A small network was trained on made-up records. Each row is its average activation on records with the value named, seen along a few directions.
Values that are neighbours, or in one group, have similar rows; names and order tell nothing.
(in the rows, 500 means zero)
Strong random noise was added to every row along 11 fixed directions; ignore it. To show where, here is one row again and again, with new noise each time:
[517 514 547 542 564 293 536 516 562 414 422 540 672 505 565 597 523 734 739 500 569]
[295 300 437 213 321 632 430 356 330 621 380 423 436 526 549 511 599 675 476 464 185]
[557 508 362 396 325 501 484 343 427 547 585 517 615 526 533 559 286 571 590 701 516]
[514 788 673 602 473 263 453 333 533 223 471 505 717 429 455 423 701 557 642 504 568]
[535 432 661 982 391 392 507 605 417 261 325 471 746 532 270 178 451 742 435 308 364]
[674 585 452 248 598 472 503 425 271 584 465 671 657 734 485 671 519 648 582 414 584]
[638 298 530 188 403 774 406 271 464 216 450 664 502 309 699 409 398 440 566 311 152]
[211 513 644 544 563 419 565 536 536 398 734 509 265 253 366 611 748 303 343 653 389]
[614 437 535 567 582 437 513 537 741 294 494 582 574 293 636 463 363 511 685 476 519]
[267 327 514 339 611 463 534 411 446 543 428 461 481 706 403 745 729 585 362 510 339]
[623 548 526 627 345 467 484 570 333 429 510 543 540 409 479 378 361 632 578 478 471]
[738 423 413 502 429 519 419 691 518 429 290 509 622 312 607 118 261 603 508 216 410]
[522 444 593 441 619 627 528 280 693 344 651 741 602 353 520 522 495 413 672 507 461]


Field PIVIR:
kunud: [496 428 469 433 498 548 378 446 428 410 322 366 456 713 489 437 659 436 263 308 365]
gavil: [319 298 682 752 299 572 533 577 387 464 422 334 203 582 502 706 521 607 518 656 344]
pon: [592 639 480 432 337 228 491 541 381 314 519 409 518 365 621 602 425 513 561 636 519]
bugud: [685 633 533 624 693 568 587 534 478 571 605 633 594 709 450 570 432 382 489 420 784]
sege: [344 651 458 104 444 336 442 623 463 505 323 471 723 157 548 136 795 479 435 229 340]
pivo: [537 695 481 428 369 304 533 545 203 361 556 509 659 478 569 456 547 480 381 481 495]
kevu: [280 431 589 377 640 432 560 437 534 333 338 433 499 644 481 754 806 361 290 425 389]
siz: [640 350 269 162 332 595 415 395 395 546 404 437 463 568 785 592 265 601 626 562 396]
vel: [482 602 542 378 283 731 447 338 415 352 568 454 425 352 596 371 470 273 395 505 361]
nado: [535 428 578 764 387 654 477 397 586 461 508 507 489 536 573 325 432 542 649 447 484]
The values of PIVIR form a ring.
List every value one step from kevu, in the order listed.
Answer: gavil, vel
List every value one step from pivo, in the order listed.
Answer: bugud, nado

Field PUDI:
lopem: [663 640 544 711 506 571 495 535 491 650 724 591 395 413 359 469 367 405 537 634 682]
makit: [469 565 661 432 427 569 518 593 456 403 558 628 424 178 572 391 615 390 555 366 348]
beli: [258 479 474 552 387 299 499 418 634 510 461 377 653 423 475 386 585 699 649 607 444]
kovoz: [408 281 525 315 459 476 502 431 622 300 362 451 523 395 834 553 519 559 629 455 290]
lumog: [692 476 441 464 742 455 440 729 591 558 404 534 269 556 654 634 515 504 611 390 659]
sobo: [658 410 518 445 563 710 486 510 360 610 484 576 318 624 648 580 443 592 560 277 447]
dafo: [688 467 502 603 551 546 448 303 607 315 408 561 672 642 441 370 456 501 505 389 501]
pedap: [617 517 662 595 588 563 571 618 390 356 501 724 581 462 358 417 471 530 492 334 472]
sem: [530 451 448 195 486 627 411 446 324 585 330 454 449 673 725 561 598 669 562 282 381]
furo: [562 257 413 465 393 462 584 436 425 319 593 635 719 432 575 642 200 707 698 647 361]
lofa: [436 583 496 278 244 562 500 451 43 642 658 556 350 418 460 655 488 603 570 637 372]
lefo: [585 446 429 577 486 764 501 523 602 602 566 586 458 467 514 404 260 392 548 487 574]
nik: [487 270 552 588 565 465 649 621 490 521 423 569 547 655 525 791 397 741 680 561 517]
datus: [580 461 479 760 604 444 508 661 711 411 364 393 604 492 461 284 418 378 314 386 637]
The values of PUDI form a line.
Going along PUDI from sobo by way of its neighbour sem, in what order are makit, beli, kovoz, furo met?
Answer: kovoz, makit, furo, beli
List every value one step from lumog, in the order listed.
Answer: dafo
List every value one step from pedap, in the order listed.
Answer: lofa, nik

Field RAF:
vib: [394 486 551 375 562 551 519 404 516 345 469 538 634 539 419 466 646 292 283 400 396]
vuma: [387 386 629 497 733 517 629 397 424 472 418 659 745 873 282 677 735 571 399 343 487]
kevik: [380 357 480 402 584 431 602 420 762 504 587 628 720 384 635 542 511 538 678 548 534]
boki: [757 641 638 494 411 509 459 433 261 369 501 615 539 568 505 553 432 665 661 447 512]
zutom: [464 536 434 387 419 598 481 372 491 478 625 533 453 396 420 418 452 227 278 548 406]
nek: [409 377 387 566 406 387 577 668 459 584 506 428 590 410 630 407 326 702 569 550 447]
bife: [519 507 439 310 406 728 427 335 418 639 597 687 567 408 435 274 491 491 572 424 415]
dun: [599 698 621 902 483 293 476 553 632 316 448 409 600 422 398 278 490 543 593 511 644]
nezam: [205 382 461 349 507 379 503 541 590 453 453 254 335 392 645 629 673 428 339 555 362]
veraz: [527 414 563 517 526 509 430 439 623 461 454 493 365 556 615 627 590 576 693 534 471]
mami: [402 654 471 519 565 435 543 415 427 573 659 572 684 526 362 487 569 444 403 550 636]
zopi: [534 494 434 304 496 484 431 617 518 570 337 380 420 327 606 424 525 518 483 392 416]
sen: [327 477 565 580 438 536 486 267 787 447 581 486 614 316 463 401 507 473 621 660 420]
fesu: [457 378 342 409 552 581 503 522 649 685 515 506 378 515 564 627 442 573 652 589 546]
fasa: [448 531 359 373 497 555 520 504 557 737 561 448 377 568 586 683 423 383 484 730 658]
The values of RAF form a tree with 6 forks.
List every value one step from dun, in the order listed.
Answer: zutom, bife, sen
List every value one step from mami, in the order listed.
Answer: nezam
List every value one step from vib, in the order listed.
Answer: vuma
